Each row below holds a small network's activations on one input, seen along a few directions.
In each table, some parts of the input vary, and every possible input appears once, in random order.
A made-up example of a description, with smaller parts first: one of 8 places around a ring, together with either a single point or one of 11 places along a line or (one of 3 separate values, together with one of 4 places along a line).
Shared parts are said once, and a part with two or three values counts as separate values.
(in the rows, 128 means zero)

Other details of the inputs vary at random and push rows far along two fixed directions, the same in every table; ignore that.
These rows show it; all are for the same input, with only those details redrawn:
[162 141  96 194 131 171 136 162 195  95 126 170]
[106 164 120 127 137 118 106  96  98 134 108 143]
[117 159 117 145 136 134 119 115 124 126 113 158]
[122 156 115 152 136 139 121 121 134 122 115 162]
[165 150  83 126 126 103  64 102 119 101  98  59]
[139 148 108 178 134 161 137 147 171 110 123 179]
[197 136  71 178 124 145  93 150 188  78 113  92]
[ 89 162 137 165 143 161 159 130 136 140 126 230]

Rows:
x1: [ 77 122 176 141 113 136 172 149 143 140 162 190]
x2: [ 61 145 146 112 161 161 162 131  83 190 126 180]
x3: [ 40 138 182 105 114 107 155  97  72 160 121 184]
x4: [178 114 105 189 125 153 148 158 184  87 141 177]
x5: [ 86 130 167 120 121 127 125 128 100 136 136 123]
x6: [114 166 131 145 152 151 109 129 118 131 130 144]
x7: [161 118  81 106 134 111  91 124 117 139 108  29]
x8: [156 132 105 121 130  84  70  95 114 108 115  69]
x9: [180 107  88 172  90 143 112 158 189  76 115  72]
x10: [105 120 145 103 154 129 135 138  95 172 129 124]
x11: [106 112 138  82 144 102 137 130 105 171 147 121]
x12: [158  99  98 171 141 174 165 183 194 134 143 141]
x13: [122 108 140  89  94  80 118 110  94 108 131 101]
x14: [151 154 108 125 143 116  58 109 103 115 120  56]
x15: [ 52 132 180  95 110  98 170  97  60 145 127 190]
x16: [128 126 144  99 128  80 117 105  94 122 143 153]
x17: [118 134 126 158 115 167 126 153 145 111 130 113]
x18: [132 107 136 116  96  93 113 128 137 106 129  90]
x19: [121 163 119 164 142 156 130 136 146 127 134 165]
x20: [ 37 138 204  93 127 111 146 115  72 164 154 173]
x21: [111 146 162 114 155 103 105 117  98 136 148 130]
x22: [110 162 120 122 131 117 121  93  80 129 107 161]
x23: [106 112 153  99  94  89 136 112  92 120 130 133]
x24: [ 51 148 160  94 161 139 157 117  61 202 125 172]
x25: [105 139 116 128  97 134 137 114  98 112 102 132]
x26: [170 122 127 188 140 149 146 177 206  98 166 162]
x27: [177  90  90 125 128 117 112 148 153 125 110  71]
x28: [ 75 138 122 107 141 147 177 115  79 171 104 198]
x29: [106 112 148  80 152 111 129 139  98 168 148 118]
x30: [ 83 135 146 120 113 117 126 108 100 135 132 113]
x31: [ 95 141 162  89 136  68 107  86  76 151 135 148]
x32: [104 122 139 175  99 172 191 156 151 115 130 218]
x33: [113 148 130 184 138 171 163 148 164 129 135 230]
x34: [105 165 128 130 142 122 104 100  97 143 128 134]
x35: [128 133 160 127 147 112 108 135 126 131 159 139]
x36: [105 133 164 117 131  97 149 113  97 140 145 209]
x37: [182 134  89 123 117  91  73 101 106  94 105  66]
x38: [135 119 138 106 115  97  85 126 109 103 131  36]
x39: [111 122 103 107 133 133 147 114  87 154 102 144]
x40: [ 90 149 139 151 121 171 140 147 129 123 128 141]
x41: [111 130 105 124 144 149 141 133 119 162 120 124]
x42: [187 164 169  31 121 149  98   9 136 131 100  29]
x43: [159  94 137 167 111 159 138 197 205  84 171 119]
x44: [106 117 148 126 107 109 140 128 129 116 128 131]
x45: [107 124 146 117 110 104 123 122 117 120 138  94]
x46: [157 120  93 176 149 202 161 198 191 127 130 141]
x47: [ 70 127 171  98 164 133 169 140  88 187 143 178]
x48: [115 138 122 121 104 115 101 112 106 122 119  69]
x49: [224 146 166  83 129 201 122  68 200 101 117  53]
x50: [ 99 134 123 140 103 138 131 120 122 120 111 131]
x51: [107 151 139 126 145 108 108  99 101 142 139 133]
x52: [130 133 142 132 138  99 122 119 129 121 135 150]
x53: [174 153 181  68 122 186 158  41 176 131 106 125]
x54: [171  98 107 141  88 113 114 137 142  80 116  77]
x55: [140 109 102 151 135 159 160 161 164 142 117 155]
x56: [142 105 114 136 140 141 145 159 153 148 133 119]
x57: [141 108 108  69 135  70  93 105  88 146 104  45]
x58: [122 142 144 141 141 117 120 125 127 135 145 148]
x59: [156 111 116 146 101 121 106 145 155  96 131  59]
x60: [191 106  53 150 127 152 117 161 179 108  99  66]
x61: [150 112 102 100 147 114  90 127 105 142 118  36]
x62: [147 126 126  81 127  52  62  91  96 116 132  66]
x63: [131  86 134 140 132 153 205 178 164 142 154 226]
x64: [112 147 159 121 151 111  99 116  95 142 141 131]
x65: [170 112 139 175 144 155 134 190 203  98 181 162]
x66: [109 142 151  90 134  68 115  82  59 134 124 144]
x67: [134 103 126 110 138 116 138 150 138 157 143 115]
x68: [160 141 111 179 135 152 122 153 176 111 143 141]
x69: [121 158 114 145 136 132 114 113 123 124 113 151]
x70: [119 118 142 168 119 167 144 164 162 110 147 137]
x71: [125 145 100 119 104 119  85 109 109 109 106  39]
x72: [173 115 120 192 130 150 142 171 203  96 144 174]
x73: [151 102  89  97 133  98  96 111 111 138 101  51]
x74: [ 92 119 149 119 152 136 178 149 125 173 145 177]
x75: [ 93 144 146 118 117 129 110 119  94 130 124  94]
x76: [155  91 110 143 128 146 169 163 151 133 124 162]
x77: [200 126  83 172 121 130  91 146 183  83 121  88]
x78: [ 62 129 161 123 108 127 171 105  82 138 124 197]
x79: [187 151 174  49 113 165 148  22 142 118  94 104]
x80: [178 127  93 196 122 171 147 163 185  86 131 181]
x81: [109 107 149 123 103 113 141 139 143 114 146 144]
x82: [140 156 122 106 143  94  52  95  81 126 119  48]
x83: [174  95  77  98 124  98  99 114 104 121  99  46]
x84: [160  86 112 120 124 120 155 157 145 132 132 138]
x85: [148 117  76 101 132 112  94 110 108 138  92  51]
x86: [158 103 118  83 140  95  89 140 111 144 131  39]
x87: [125 139 144 161 153 149 125 143 143 126 152 161]
x88: [ 78 150 134 119 111 127 119 103  90 138 119 109]
x89: [208  89  60 150 117 146 128 165 172  99 106  79]
x90: [ 35 141 173 108 117 114 156  90  72 158 121 183]
x91: [ 96 145 107 106 147 138 137 119  96 170 111 116]
x92: [131 130 151 147 139 120 134 144 154 130 165 168]
x93: [189 113 110 175 121 133 132 157 172  88 135 152]
x94: [113 128 119 146  96 145 147 127 118 109 112 149]
x95: [103 117 154 116 109 112 134 136 132 124 157 124]
x96: [150  87 115 126 133 129 155 169 171 135 143 144]
x97: [119  95 142 143 137 150 192 175 171 158 148 213]
x98: [161  90 107 126 130 125 160 155 144 125 124 135]
x99: [ 94 144 162  91 144  81 107  98  89 149 159 142]
x100: [110 138 113 143 102 142 128 126 130 112 105 120]
Describe the family of inputs behind these rows.
> one of 4 places along a line, together with either a single point or (one of 3 separate values, together with one of 8 places along a line)
Changing only the place on the line of 4 turns x82 into x68. The same change can be made to x14. Which row results?
> x34
Changing only the place on the line of 4 turns x40 into x71. The same change can be made to x10. Which row results?
> x56
Changing only the place on the line of 4 turns x58 into x93. The same change can be made to x11. Which row results?
> x63
Change only the choice among 3 separate values in x8. List by row number the other rows that result.
> x73, x90
Change only the place on the line of 8 in x24. List by row number the other rows that result.
> x2, x10, x29, x46, x47, x61, x86
Change only the choice among 3 separate values in x5. List by row number the other rows that result.
> x10, x64
A walk changes only the place on the line of 4. It starts at x84 and steps to x97. List the rest of the walk in order.
> x67, x86

Rows:
x101: [177 104 105  89 113 106  97 110 147 109 107  27]
x102: [156 114 136  92 137 129 105 117 132 133 126  69]
x103: [ 75 158 139 126 148 121 134 106  75 155 113 185]
x104: [117 123 156 108 115 103 132  99  97 128 131 139]
x105: [121 141 120 173 136 163 138 154 146 119 125 160]
x106: [171 133  95 120 119  87  64 116 117  86 120  56]
x107: [185 111 114  87 133 106  93 114 132 119 115  45]
x108: [123 141 124 176 144 165 132 153 149 128 132 163]
x109: [125 134 118 144 142 163 162 143 160 150 133 161]
x110: [ 81 135 171 107 121 108 153  98 106 144 138 163]
x111: [103 138 164  83 133  85 119  84  71 142 131 128]
x112: [182 110 117  89 114 118  94 121 135 111 111  28]
x113: [115 136 157  82 124  89  97  87  77 129 130  77]
x114: [185 108  72 143 111 145 117 139 174 105 112  64]
x115: [ 79 158 153 101 128 100 102  95  66 134 129 130]
x116: [187 100 110 145  95 117 110 135 179  84 133  66]
x117: [124 139 114 174 141 151 130 147 162 132 128 161]
x118: [149 120  96 141 126 154 146 139 164 123 119 116]
x119: [155 136  99 169 140 139 116 148 148 112 119 132]
x120: [161 129  91 125 104  88  69 113 134  82 116  43]
x121: [126 139 135 163 114 149 136 155 150 104 142 164]
x122: [165 125  99 129  98 103  66 117 119  78 118  41]
x123: [ 81  56 108 161 135  95 159 246 114 154 170 153]
x124: [172 127  92 126 111  89  70 115 120  78 116  55]
x125: [137 136 113 173 148 150 129 149 148 126 128 170]
x126: [175 117 117 111 102  88  87 112 142 101 125  40]
x127: [ 85 141 176 108 132 109 146 102 110 155 146 164]
x128: [110 141 119  80 131 115 109  86  66 146 104  74]
x129: [118 136 161  84 132  89  90  86  79 137 136  78]
x130: [118 131 109 176 119 152 142 142 155 121 116 163]
x131: [124 141 138 164 127 149 132 155 153 107 150 164]
x132: [157  99 123 123 111 145 144 135 173 121 123 111]
x133: [155 109 139 145 104 139 133 139 155  96 141 112]
x134: [132 120 148 148 122 137 156 142 172 119 151 159]
x135: [123 140 129 163 125 137 133 148 166 113 147 166]
x136: [145  46  59 124 128  33  83 214  90 128 143  33]
x137: [ 96 136 168  65 141 117 126  91  80 165 123 112]
x138: [141 128 112 141 143 162 160 144 146 137 129 165]
x139: [ 87 154 151 120 125 108 130 111  87 136 131 184]
x140: [138 134 128 162 135 137 126 149 154 110 149 175]
x141: [126 122 152  83 148 120 129 105 108 157 127 132]
x142: [104 157 122 107 126 100  84  93  62 137  98  83]
x143: [ 78 151 135 132 140 123 139 106  80 146 109 183]
x144: [123 140 111 172 124 149 140 149 158 125 118 161]
x145: [146 106 139 127 130 157 170 145 164 125 130 162]
x146: [170 120  96 147 132 168 133 155 165 113 126  99]
x147: [149 119 148 147 119 135 155 145 157 114 146 165]
x148: [120 135 134 164 116 150 140 151 150  97 142 165]
x149: [121 143 114 173 138 150 138 149 160 129 126 163]
x150: [175 125  78 107 117 113  91 115 134 121 102  31]
x151: [121 133 111  82 127 105 109  81  64 150 100  91]
x152: [162 135  77 135 124 101  67 116 131 104 100  38]
x153: [ 95 151 137 119 114 101 113 108 105 130 127 140]
x154: [ 74 155 154 122 136 111 122 106 104 149 143 176]
x155: [ 77 152 134 113 124 113 105  88  55 145 101 122]
x156: [113 140 115  74 137 100 112  78  59 152 100  92]
x157: [146 127 112 144 134 162 162 148 149 137 124 164]
x158: [131 122 117 149 124 178 163 146 146 131 126 152]
x159: [137 130 119 146 129 174 159 152 150 135 127 148]
x160: [130 129 111 144 137 164 161 145 164 141 129 155]
x161: [ 91 148 130  81 148 112 117  83  79 178 118 115]
x162: [181 109 114  88 123 119  90 120 137 109 115  25]
x163: [ 71 155 142 133 136 135 136 111  81 144 112 165]
x164: [133 126 123 165 112 139 138 145 147  99 137 177]
x165: [ 88  52  94 163 132  83 157 243 135 155 166 147]
x166: [161 134  99 177 134 154 110 158 161 102 122 106]
x167: [176 103 120 129 132 149 130 147 194 124 136 101]
x168: [118 136 109 173 127 150 144 144 157 118 117 160]
x169: [ 85 128 172  87 133 141 162 107  99 156 125 157]
x170: [169 109 132 151 110 141 133 150 171  85 143 101]
x171: [106 137 167  85 140  85 111  83  74 151 138 128]
x172: [153 124  94 170 120 141 120 141 143 103 110 131]
x173: [ 83 142 185 105 122 119 150 106  89 148 141 165]
x174: [145 114 145 147 121 135 158 141 156 106 145 163]
x175: [105 122 154  64 125 105 131  81  73 156 110 122]
x176: [139 105 145 130 117 169 164 146 160 126 131 146]
x177: [ 87 151 146 106 149 149 150 112  90 169 127 156]
x178: [ 89 146 143 102 159 137 149 103  84 180 127 180]
x179: [140 115 142 126 134 154 160 144 179 140 138 148]
x180: [131 126 142  59 128  94 110  87  80 150 107  86]
x181: [118 129 125 166 106 141 142 143 161 106 139 172]
x182: [ 90 131 165  84 128 126 159 105 113 169 123 159]
x183: [137 138 128 162 131 136 131 151 153 107 146 173]
x184: [137 124 160 151 128 149 152 149 161 117 157 154]
x185: [ 84 157 137 131 138 122 136 111  80 153 110 182]
x186: [171 111 129 153 124 131 124 146 190 106 154 111]
x187: [132 131 124 144 147 176 151 147 149 145 138 153]
x188: [170 117 136 143 128 124 129 140 160 106 148 123]
x189: [ 71 158 165 120 139 122 121 110  86 145 145 175]
x190: [ 87 130 164  84 137 128 157 104 114 168 127 158]
x191: [151 110 138 124 137 155 162 147 164 130 134 158]
x192: [ 69 156 152 122 129 112 132 108 101 141 136 180]
x193: [183 120  90 148 140 156 133 152 167 118 126 111]
Describe the family of inputs behind these rows.
> one of 3 separate values, together with either a single point or (one of 5 places around a ring, together with one of 6 places along a line)
Changing only the choice among 3 separate values turns x183 into x135. The same change can be made to x107. Which row results?
> x179
Changing only the choice among 3 separate values turns x172 into x155. The same change can be made to x191. Which row results?
> x162
Changing only the choice among 3 separate values turns x163 into x143. The same change can be made to x158. Which row results?
> x151
Change only the place on the line of 6 in x117. List by row number the other rows that result.
> x130, x144, x149, x152, x168
Change only the place on the ring of 5 in x187. List by row number the other rows that result.
> x102, x108, x129, x189
